Each row below holds a small network's activations on one input, seen along a few directions.
In each table, some parts of the input vary, and every possible input appears once, in random order.
Descriptions start from the smaller parts, as in this example, which fits no table here: one of 6 places along a line, together with either a single point or one of 11 places along a line or (one of 3 separate values, together with one of 8 places around a ring).
Shared parts are said once, and a part with two or three values counts as separate values.
In the rows, zero is written as 128.

Other details of the inputs shift rows strongly along two fixed directions, in all tables alike. That doesn't count.
To show where, the next rows are all for the same input, with only those details redrawn:
[103  88  94 158  87 152 110 169 129 144 107]
[146  73 211 115 152 125 124  95 176 186 145]
[137 155  87  74 127 134 115 115 112 139 180]
[125 132  87 104 112 141 113 135 117 140 154]

A family of inputs:
x1: [119 184 121  97 115 109 142 101  96  93 167]
x2: [131 151  86  98 139 128 123  78  87 118 170]
x3: [144 113 220 147 155  75 147  72 175 158 120]
x4: [106 153 113 131 125 134 142 108 111  82 146]
x5: [ 99  93 104 173  77 125 115 142  95 137  93]
x6: [123 177 110  78 126 134 135 126 129  99 176]
x7: [147 168 100  79 127 122 118 108  81 137 156]
x8: [149 105 220 118 175 133 152  99 167 127 135]
x9: [136 186  85 107 158 109 142  95 120 101 148]
x10: [ 88 119 127 171  85 131 139 165 112 102  88]
x11: [ 90  66  94 187  72 159 108 189 133 145  81]
x12: [149 201  99  98 139  99 136 115 115 117 144]
x13: [121 119  95 181 128 138 120 182 149 106  83]
x14: [153 115 234 107 161 114 135 119 163 141 139]
x15: [124 127 106 173 107 118 118 193 140 121  79]
x16: [165  78 223 112 155 113 130  99 149 185 123]
x17: [ 98 118  92 199 110 122 135 137 137 102  83]
x18: [142 183 120  78 128 124 143 132 102  98 157]
x19: [138 195  96 100 137  90 140 106 111 115 146]
x20: [156 161  99  71 135 123 106 132  90 137 165]
x21: [ 96 116 119 176 108 160 135 164 124  89  89]
x22: [102  94 105 165  86 130 117 153  94 141  85]
x23: [123 127 104 174 101 118 135 181 135 121  72]
x24: [139 174 111  85 155 144 128 133 116  84 168]
x25: [166 115 199 130 187 110 150  93 184 144 121]
x26: [161  68 211 123 176 134 132  90 158 170 127]
x27: [133  92 251 148 142 118 146 112 167 147 104]
x28: [131 106 163 180 150 124 139 125 170 132  83]
x29: [154 152  88  80 156 144 108 122  99 123 171]
x30: [134 152  86  89 147 132 124  89  86 122 163]
x31: [137 187  87  89 139 111 131 120 146 116 164]
x32: [144 159  89  87 149 142 120  99  90 123 161]
x33: [ 86 110 116 178 106 151 140 155 120  88  91]
Question: The inputs of x8 and x25 match in every part but one. If x27 is changed in the same way as x8 into x25, which row does it become?
Answer: x12
Question: What is each input in this table made of?
Answer: one of 3 separate values, together with either a single point or (one of 2 separate values, together with one of 5 places along a line)
Question: Which other rows does x15 become when the choice among 3 separate values takes its other values? List them by row number.
Answer: x14, x20
Question: List by row number the other rows that have the choice among 3 separate values in common with x20.
Answer: x2, x5, x7, x11, x16, x22, x26, x29, x30, x32
Question: Which other rows does x4 become when the place on the line of 5 takes its other values? List them by row number.
Answer: x8, x21, x24, x33

A family of inputs:
x34: [145 208  86  74 148 123 126 119 101  80 180]
x35: [108 104  58 166  85 151 107 184 101 133  82]
x36: [100 105  51 172  83 144 103 178 116 135  92]
x37: [117  33 198 173 126 156 130 148 172 163  91]
x38: [155 126 197 130 176  96 142  83 181 151 134]
x39: [166 148 233  85 184 101 149  70 175 149 161]
x40: [121  37 203 178 127 144 113 154 164 165  94]
x41: [134 159  59  87 109 128 115 142  92 122 159]
x42: [147 209  77  73 140 103 140 118 102  93 172]
x43: [109 155  65 103  96 133 125  99  60 114 162]
x44: [178 158 198  29 185 111 129  54 145 172 209]
x45: [126 166  75 141 120 125 134 154 107 102 107]
x46: [ 90  61 214 204 121 117 145 103 151 135  66]
x47: [ 95 124  78 177  92 160 134 187 124  79  82]
Question: What is each input in this table made of?
Answer: one of 2 separate values, together with either a single point or one of 6 places along a line
Question: The inputs of x45 and x35 match in every part but the choice among 2 separate values. If x34 is changed in the same way as x45 into x35, which row does it become?
Answer: x40
Question: Which other rows does x36 become when the choice among 2 separate values takes its other values? List them by row number.
Answer: x38
